These are the activations of a small network on made-up records, seen along a few directions, one row for each record.
Here are examples, each followed by its value of one field, Sud.
Records without Sud are marked none.
The largest differences between rows may come from other fields.
(in the rows, 500 means zero)
Strong random noise was added to every row along 24 fixed directions; ignore it. To show where, here is one row again and again, with new noise each time:
[513 571 469 749 532 469 687 628 533 526 423 282 401 450 434 422 489 660
 422 570 767 446 392 537 532 613 473 396 698 416 429 499 452 508 551 429
 486 617 260 598 405 425]
[584 571 507 536 640 626 301 294 536 332 681 643 531 601 261 402 624 485
 445 517 637 550 172 174 310 601 374 444 580 696 327 303 474 443 665 204
 663 317 597 252 647 589]
[685 371 524 584 404 411 662 494 775 435 553 548 632 441 559 488 480 477
 315 489 498 481 447 633 410 582 752 297 751 374 417 667 378 500 686 338
 489 589 320 630 331 444]
[480 383 349 711 358 662 424 735 347 441 478 598 531 443 521 859 532 384
 694 379 276 533 701 672 548 343 549 677 519 756 203 419 656 640 566 835
 281 702 339 319 437 538]
[622 580 442 380 666 512 781 713 564 670 551 307 468 784 593 464 444 669
 531 449 376 299 602 454 609 525 654 139 601 609 323 578 469 687 409 507
 519 620 552 496 417 565]
[491 535 315 658 516 321 479 756 622 394 526 395 434 554 645 209 642 435
 230 368 614 566 733 585 511 691 433 412 512 378 394 480 473 552 632 484
 556 390 389 475 372 576]
[338 754 717 451 704 618 441 424 410 606 523 684 311 568 576 530 248 457
 658 566 244 569 391 385 438 471 554 344 464 568 352 525 799 556 656 708
 485 728 705 631 549 326]
[538 427  97 798 351 669 461 546 608 372 374 404 482 530 355 441 560 512
 474 618 671 744 472 476 386 491 397 769 557 639 449 577 586 340 575 725
 413 607 162 474 403 546]
[618 361 263 508 760 468 584 351 412 425 580 348 392 608 359 386 504 821
 541 502 556 394 543 472 334 512 598 291 272 531 555 288 504 468 540 331
 492 435 566 746 508 399]
[587 452 425 542 385 288 450 293 358 512 433 591 413 558 531 543 334 560
 613 499 441 647 419 508 337 364 520 700 445 428 648 762 569 508 729 392
 466 482 416 438 449 336]
[543 704 585 500 333 505 448 600 362 797 469 607 587 702 584 252 613 275
 536 585 535 483 277 488 606 661 495 576 496 284 543 518 424 494 403 447
 647 340 595 414 715 179]
[548 385 740 620 580 240 604 487 519 544 426 639 434 359 540 587 483 571
 589 406 277 730 522 706 559 486 532 569 384 503 553 437 317 497 397 254
 291 434 468 495 519 155]
[389 416 547 282 616 689 576 499 390 490 535 560 515 505 570 361 584 529
 417 345 401 470 498 579 313 766 530 385 489 152 601 450 701 356 502 513
 340 493 669 748 544 621]
[522 591 485 529 395 394 365 425 639 538 556 502 598 512 467 555 543 341
 556 488 373 435 564 461 413 499 566 382 293 529 655 483 729 664 534 549
 399 443 497 679 498 198]
[610 614 539 513 587 387 338 571 597 568 697 390 384 676 440 555 510 400
 423 340 532 408 723 372 535 640 401 423 305 390 499 611 583 767 481 561
 385 507 590 586 531 503]
[538 786 300 506 275 613 688 441 648 540 641 287 603 496 311 584 727 612
 633 634 432 562 318 296 450 521 503 569 632 669 467 333 574 513 632 282
 654 478 418 293 332 611]
[613 400 405 278 822 316 516 550 285 365 192 551 471 333 572 771 332 477
 601 437 338 857 385 603 470 493 142 492 609 340 400 635 482 556 556 707
 607 373 680 314 654 513]
[604 312 641 560 711 460 599 580 543 401 344 445 260 269 254 611 416 630
 328 422 512 567 484 476 444 450 380 468 702 317 557 514 396 462 489 363
 352 509 513 318 522 579]
[359 508 577 397 395 539 414 304 399 636 687 416 551 645 469 704 528 608
 727 558 644 491 631 412 401 456 445 732 501 601 683 730 653 640 317 563
 172 675 319 624 488 684]
[556 605 482 570 674 794 445 521 402 517 361 697 488 538 342 285 334 329
 234 522 630 327 227 400 501 556 577 321 581 402 543 549 544 436 518 717
 601 428 617 519 591 352]
[489 706 738 423 393  89 376 455 531 679 507 534 438 671 721 369 635 290
 580 459 462 535 491 297 365 552 471 391 523 352 677 687 765 656 874 236
 577 517 416 518 334 411]
[298 482 643 736 354 319 617 381 536 480 677 640 348 275 471 611 323 729
 510 416 499 449 354 728 488 502 681 739 710 584 559 530 429 381 320 271
 398 519 303 538 431 222]
[523 402 506 443 587 466 417 416 536 579 669 616 377 645 512 525 595 496
 676 525 493 519 440 365 397 514 610 585 574 653 482 523 536 324 439 490
 580 717 458 672 468 577]
[410 606 601 499 594 526 392 431 290 523 482 527 546 417 429 561 523 385
 432 588 875 540 468 461 549 559 301 638 623 418 627 620 451 601 459 653
 482 486 391 532 491 656]
[661 524 569 441 468 538 529 476 310 644 518 570 446 562 381 817 526 421
 611 312 438 290 404 383 565 407 568 606 546 472 567 556 707 533 701 517
 590 603 479 461 318 600]
[354 615 431 643 440 413 179 486 554 535 619 570 636 469 672 114 460 507
 130 349 751 257 450 560 457 514 676 385 511 144 730 671 537 485 344 407
 469 327 375 614 643 426]

[481 427 511 691 730 379 433 654 484 513 328 394 489 491 567 186 705 585
 497 563 633 557 526 505 470 523 451 229 396 484 485 211 405 482 441 306
 413 453 390 576 635 328] | z5
[461 496 492 510 340 390 423 458 526 388 543 618 743 317 579 587 550 504
 391 404 472 528 490 617 612 302 518 640 611 597 459 433 365 505 511 327
 651 238 420 159 479 610] | z1
[572 197 653 404 453 643 394 414 712 475 333 561 873 488 520 504 584 366
 559 653 538 405 354 524 439 399 556 266 530 584 479 400 546 338 363 586
 467 519 454 751 748 326] | z3
[513 462 346 332 430 675 804 315 506 274 410 273 783 233 503 667 336 748
 629 757 365 538 564 604 407 264 613 301 455 689 472 491 301 629 590 547
 405 585 600 515 400 710] | z11
[475 573 428 386 714 573 622 466 574 588 395 559 475 511 544 208 447 545
 288 698 460 740 705 571 765 338 592 534 360 439 583 428 325 319 448 617
 778 329 605 543 417 513] | none
[386 439 560 486 619 212 371 578 451 426 392 610 268 359 726 365 381 430
 500 404 462 456 512 481 436 430 529 462 517 502 623 643 444 391 484 535
 598 618 572 549 454 562] | z1
[567 332 488 541 419 494 569 630 563 427 326 325 602 463 656 443 576 566
 690 568 489 631 397 572 436 587 366 439 470 484 326 486 334 396 439 444
 393 639 479 548 674 503] | z9
[291 537 549 375 567 605 477 531 322 568 406 485 225 662 551 362 578 570
 683 413 399 585 563 282 470 440 333 750 333 648 620 444 743 254 492 572
 469 620 604 439 433 776] | z10
[306 328 539 552 608 474 371 398 598 246 307 645 622 280 581 602 340 544
 400 335 428 682 448 727 402 501 343 443 482 453 480 491 798 398 495 633
 289 369 372 639 612 320] | none
[675 369 644 575 491 434 522 429 558 498 495 389 432 655 221 710 459 556
 607 522 554 553 484 426 427 619 264 515 450 554 444 513 511 713 470 340
 226 412 477 402 673 232] | z3
[497 713 518 591 378 344 409 571 370 570 576 581 457 660 675 304 548 324
 421 461 551 602 521 498 428 696 460 513 541 256 417 647 550 696 842 387
 536 438 470 373 440 445] | z11
[588 521 335 678 336 522 464 607 264 674 441 426 649 409 499 575 709 484
 667 551 621 330 389 571 594 394 651 581 490 411 576 361 430 508 466 470
 556 581 299 528 498 418] | z5
[429 461 264 307 251 227 558 650 291 643 235 171 630 603 737 450 634 541
 679 565 549 391 680 556 436 318 393 464 562 352 749 613 753 651 564 544
 551 399 330 416 449 528] | z9
[480 434 651 554 297 802 842 530 507 540 454 375 521 536 223 592 523 532
 353 564 588 390 656 661 626 568 462 609 562 448 458 291 655 501 622 585
 391 409 432 545 365 392] | z3
[430 528 461 314 418 574 565 452 458 607 577 516 503 699 481 377 517 454
 456 902 446 739 754 522 322 415 544 461 784 380 384 492 618 688 752 566
 557 418 535 310 535 456] | z2
[404 693 716 481 530 469 622 548 808 591 334 308 592 632 636 332 544 464
 600 745 502 841 581 403 601 574 258 380 404 728 438 564 472 576 400 576
 354 583 419 594 503 421] | z2
[646 352 600 541 419 610 443 516 488 536 419 469 459 613 410 483 532 378
 718 725 507 409 447 297 373 397 554 422 462 705 435 510 371 521 525 503
 404 749 565 477 617 471] | z6
[528 321 532 467 397 297 411 610 398 379 445 488 447 416 679 505 552 324
 533 253 626  47 378 520 445 603 528 366 495 383 518 456 651 338 705 520
 774 588 551 781 436 544] | z2
[487 407 568 546 340 407 396 583 471 607 494 417 349 358 492 564 674 525
 775 662 459 438 489 338 452 237 621 624 607 579 571 421 343 403 421 292
 517 795 436 315 521 674] | none
[452 643 786 375 351 427 523 606 724 669 408 505 637 696 657 660 365 342
 433 254 291 455 586 584 755 485 333 485 477 452 424 671 913 617 500 716
 493 348 503 496 520 275] | z10
[518 601 663 713 454 627 434 402 546 455 570 656 424 478 295 395 367 370
 439 618 473 512 294 449 270 733 547 359 465 407 458 488 509 633 593 406
 250 492 625 543 689  57] | z10
[543 231 568 284 533 520 531 396 537 533 557 507 369 605 484 614 482 623
 598 526 318 701 711 578 515 393 443 746 379 417 434 419 541 273 481 547
 547 517 676 585 599 570] | z8
[531 302 645 410 555 510 505 532 555 414 451 449 333 309 433 682 344 538
 479 474 453 329 505 496 492 342 513 450 624 391 448 489 532 358 525 606
 607 673 653 581 554 620] | z4
[363 616 417 480 488 489 401 472 365 432 629 345 403 478 570 324 578 672
 542 477 399 241 655 402 430 313 626 281 250 484 438  75 705 510 822 300
 708 449 711 499 477 600] | z7
[496 619 639 481 622 498 558 267 361 534 528 652 628 289 485 533 638 532
 521 677 655 822 316 440 396 531 539 604 714 410 681 618 226 517 588 236
 405 589 325 446 337 755] | z4
[496 551 315 377 466 343 415 531 645 370 556 387 696 686 600 460 493 486
 536 468 576 395 385 429 478 599 303 317 584 762 301 500 548 613 380 506
 737 235 550 362 685 428] | z5
[554 500 108 677 472 540 696 562 432 572 465 396 456 502 269 539 554 734
 665 530 248 516 552 575 445 395 679 539 347 738 664 304 495 595 252 440
 266 383 417 363 467 153] | z11
[290 750 468 655 396 625 479 564 357 412 508 494 373 446 282 551 212 411
 266 431 512 257 633 598 565 529 392 493 428 497 485 408 804 804 581 798
 441 212 645 353 530 162] | z6
[576 178 616 492 479 512 295 525 318 542 401 507 313 588 468 486 504 388
 643 573 669 333 652 391 515 290 468 697 333 576 604 547 366 359 384 656
 465 714 570 580 625 639] | z7
[574 364 700 318 668 393 592 419 199 780 606 667 588 630 435 813 593 628
 532 403 521 438 580 630 595 350 608 549 818 360 550 479 563 677 472 299
 480 347 343 342 478 497] | z8
[548 461 331 609 693 608 626 627 574 421 704 440 479 320 472 596 412 743
 411 434 397 375 501 696 504 575 751 247 629 398 237 352 345 527 352 508
 471 626 557 635 566 487] | z4
[312 212 528 349 229 671 541 423 503 362 716 548 463 542 433 465 180 620
 361 584 422 249 691 757 325 463 634 567 662 431 395 544 487 503 279 612
 374 341 773 427 814 343] | z6
[150 835 434 683 626 432 561 523 373 446 690 478 382 316 670 431 552 672
 660 566 440 532 604 522 469 494 668 375 476 834 396 243 523 640 588 438
 476 696 397 579 235 582] | z9
[379 562 632 518 485 550 649 487 536 512 513 560 303 684 282 472 311 550
 345 603 525 551 509 416 392 509 402 517 894 642 414 605 681 659 595 458
 421 365 440 135 471 369] | z1
[656 568 520 707 611 375 469 653 758 640 582 541 304 442 223 463 760 223
 368 591 537 501 636 378 598 610 632 452 476 551 680 303 375 544 389 488
 558 527 424 625 338 264] | z8
[527 425 583 633 531 482 479 367 619 396 719 790 558 580 395 668 537 418
 455 461 517 627 483 577 548 527 530 633 655 865 212 343 507 476 615 461
 620 380 344 439 402 362] | z7

Here are new rows. What is Sud for each?
[494 409 302 345 573 229 428 489 459 539 444 559 527 481 747 313 433 555
 707 683 387 373 465 427 417 157 810 309 562 819 680 629 188 464 211 457
 708 575 572 429 552 501] | z11
[614 297 511 271 659 539 585 336 547 293 443 626 405 428 474 508 223 511
 283 449 334 513 613 507 375 347 611 390 483 413 556 656 490 405 754 594
 590 485 748 538 378 683] | z2
[578 316 666 345 387 544 444 321 745 382 588 553 660 529 439 733 423 462
 457 472 442 690 564 470 355 491 373 622 623 508 478 810 505 567 474 500
 234 512 472 404 570 688] | z4
[551 555 403 626 472 495 484 528 384 508 420 642 488 458 505 412 474 414
 449 402 519 403 356 507 578 487 610 587 429 567 621 536 371 418 474 501
 600 431 485 442 409 426] | z6
[597 736 510 515 288 705 494 510 566 570 504 420 535 773 585 412 457 382
 484 434 433 548 579 386 742 496 396 692 105 536 338 551 591 458 770 668
 640 522 634 491 405 625] | z2
[563 575 547 329 705 547 615 360 602 507 645 506 666 600 589 489 580 592
 446 356 360 635 610 555 589 641 505 384 209 450 470 394 523 491 543 433
 485 390 635 760 415 578] | z7
[447 454 264 490 609 512 327 330 536 319 583 602 499 426 524 514 304 668
 470 427 371 580 428 535 385 339 546 528 430 566 425 488 591 368 483 574
 601 405 592 489 632 481] | z2
[526 619 555 827 584 294 343 518 372 594 652 551 434 400 666 527 621 583
 630 350 597 495 382 598 623 588 612 540 310 376 378 328 403 457 604 264
 560 663 339 749 473 372] | z8
[648 376 455 370 574 546 484 445 415 686 406 563 273 686 397 323 424 617
 480 544 301 538 379 440 414 364 577 535 467 129 553 407 654 224 612 396
 726 382 753 445 737 262] | z8
[401 637 734 530 444 496 528 219 342 692 312 608 523 632 541 409 316 583
 539 476 567 575 301 556 628 402 411 740 251 402 727 568 768 310 607 498
 533 341 435 703 503 138] | z4
[350 505 581 579 529 450 347 382 474 634 482 474 608 550 576 414 671 613
 496 494 580 658 712 581 567 334 460 618 264 408 636 311 753 441 544 445
 380 405 269 691 491 412] | z5
[417 352 671 195 418 655 370 510 492 549 559 505 598 648 495 490 811 288
 564 519 528 480 665 348 389 621 359 565 505 447 614 439 653 450 427 546
 381 507 593 538 574 809] | z6
